These are the activations of a small neural network, seen along a few directions. Each row is one input.
In each table, some parts of the input vary, and every possible input appears once, in random order.
Descriptions start from the smaller parts, as in this example, which fits no table here: one of 2 separate values, together with either a single point or one of 9 places along a line or (one of 4 places along a line, together with one of 8 places around a ring).
Shared parts are said once, and a part with two or three values counts as separate values.

Other details of the inputs shift rows strongly along two fixed directions, in all tables alike. That doesn't count.

Rows:
R1: [ 18 -39   6  -4  -9 -12 -24  19  -7 -29  22]
R2: [ 10 -56   3 -28 -12 -15   1   7  -4 -27  17]
R3: [ 10 -41  -8 -11   1 -35   7 -10  -6 -49   3]
R4: [  9 -25  -8 -20 -24 -27 -11  28   1 -29  19]
R5: [-79  13  20 -51   0 -18  30  -4  25  30 -55]
R6: [ 33 -51   8  -7 -20 -31 -13  -1  -6 -37   9]
R7: [ 31 -26 -11  -6 -26 -20 -19  25   0 -33  26]
R8: [ 10  21  17  23 -15  17  -3 -19   2  27 -19]
R9: [-39  16 -13 -15  37 -31  13 -12  12  48  -1]
R10: [ 15 -34  -7   8   9 -13  -6  15 -13 -39  24]
R11: [ 26   5  -9  27   4  -8 -30 -13  -4  54  22]
R12: [ 20   8   0  28   1   4   4 -25  -9  -7  -4]
R13: [ 34  50   3  64  15  52 -19 -11 -10  24   3]
R14: [-47  40  19  -7   6  27   0   4  19  42 -27]
R15: [ 34  37  16  56  -9  50 -29  -6  -6  33  11]
R16: [ 10  49 -11  22   5  19   2   5   3  10  -4]
R17: [ 43  46   1  52   9  59 -10 -29 -24  28   0]
R18: [  9 -21 -21  -9  -4 -27   8  22   0 -43  23]
R19: [-74  40  -9 -41  14 -11  38  18  22  15 -34]
R20: [ 41  45   1  55   7  61  -6 -31 -20  29   3]
R21: [ 12 -55   4 -31 -11 -17  -4   9  -9 -28  14]
R22: [-91  21   3 -37  28  -1  38  10  26  18 -33]
R23: [ 10 -41 -10 -23  10 -12   7  -2 -10 -40  11]
R24: [  8 -26  -8 -17 -25 -25  -5  26   6 -28  22]
R25: [ 26   0  10   9  -9  28 -13 -10  -7  13   2]
R26: [-81  25   6 -39  20 -16  42 -16  18  18 -53]
Each input here is: one of 2 separate values, together with either a single point or (one of 3 separate values, together with one of 4 places along a line).
Changing only the choice among 2 separate values turns R20 into R2. The same change can be made to R17. Which row results?
Answer: R21
Change only the choice among 3 separate values in R1. List by row number the other rows that result.
Answer: R14, R15
Change only the choice among 3 separate values in R8. List by row number the other rows that result.
Answer: R5, R6

Rows:
R27: [ 39   2  -1  36   0  20 -15  -6 -15 -12  14]
R28: [-11  -3  -2 -14  -7  -7   3  14   7  -5  -1]
R29: [-12 -12   4 -19  -3  -4   1   5   4   3  -2]
R30: [-13  -6   1 -14  -5  -5   1  13   7  -5   2]
R31: [-13 -12   5 -16  -2  -3  -1   9   3   0   0]
R32: [ 39   6 -13  36  12   4 -13 -10 -14   2  23]
R33: [-13  -6  -3 -10   5  -5  11   5   3 -16  -1]
R34: [ -8  -1  -2 -14  -9 -12   0  12   6  -5  -2]
R35: [ 39   0   1  32   1  21 -13  -8 -17  -8  14]
R36: [ -9  -9   3 -12  -9 -16   0   1   5   2  -4]
R37: [-41  94   7  23  19  44   5 -16  16  93 -34]
R38: [-13  -2  -6 -12   3  -7  14   6   3 -15  -5]
R39: [ -9 -11  -1 -13   5  -6  10  -7   1  -7  -6]
R40: [ 43  11  -6  33  -6  11 -12  -5 -13 -13  11]
R41: [-10 -13   3 -17  -5  -8   0   2   5   2  -3]
R42: [-11 -10   2 -10   6 -12  10  -7   2  -6  -9]
R43: [-14  -7  -1 -11   2 -16  12  -7   2  -6  -9]
R44: [ 39   1   4  31 -10  18 -24   2 -10  -2  17]
R45: [-11 -12   0 -14   7  -3  10  -3  -2  -8  -3]
R46: [-11 -11   6 -14  -5 -13   0   2   6   4  -6]
Describe the family of inputs behind these rows.
Answer: one of 2 separate values, together with either a single point or one of 9 places along a line
Which other rows agree with R29 in the choice among 2 separate values? List them by row number.
Answer: R28, R30, R31, R34, R36, R37, R41, R44, R46
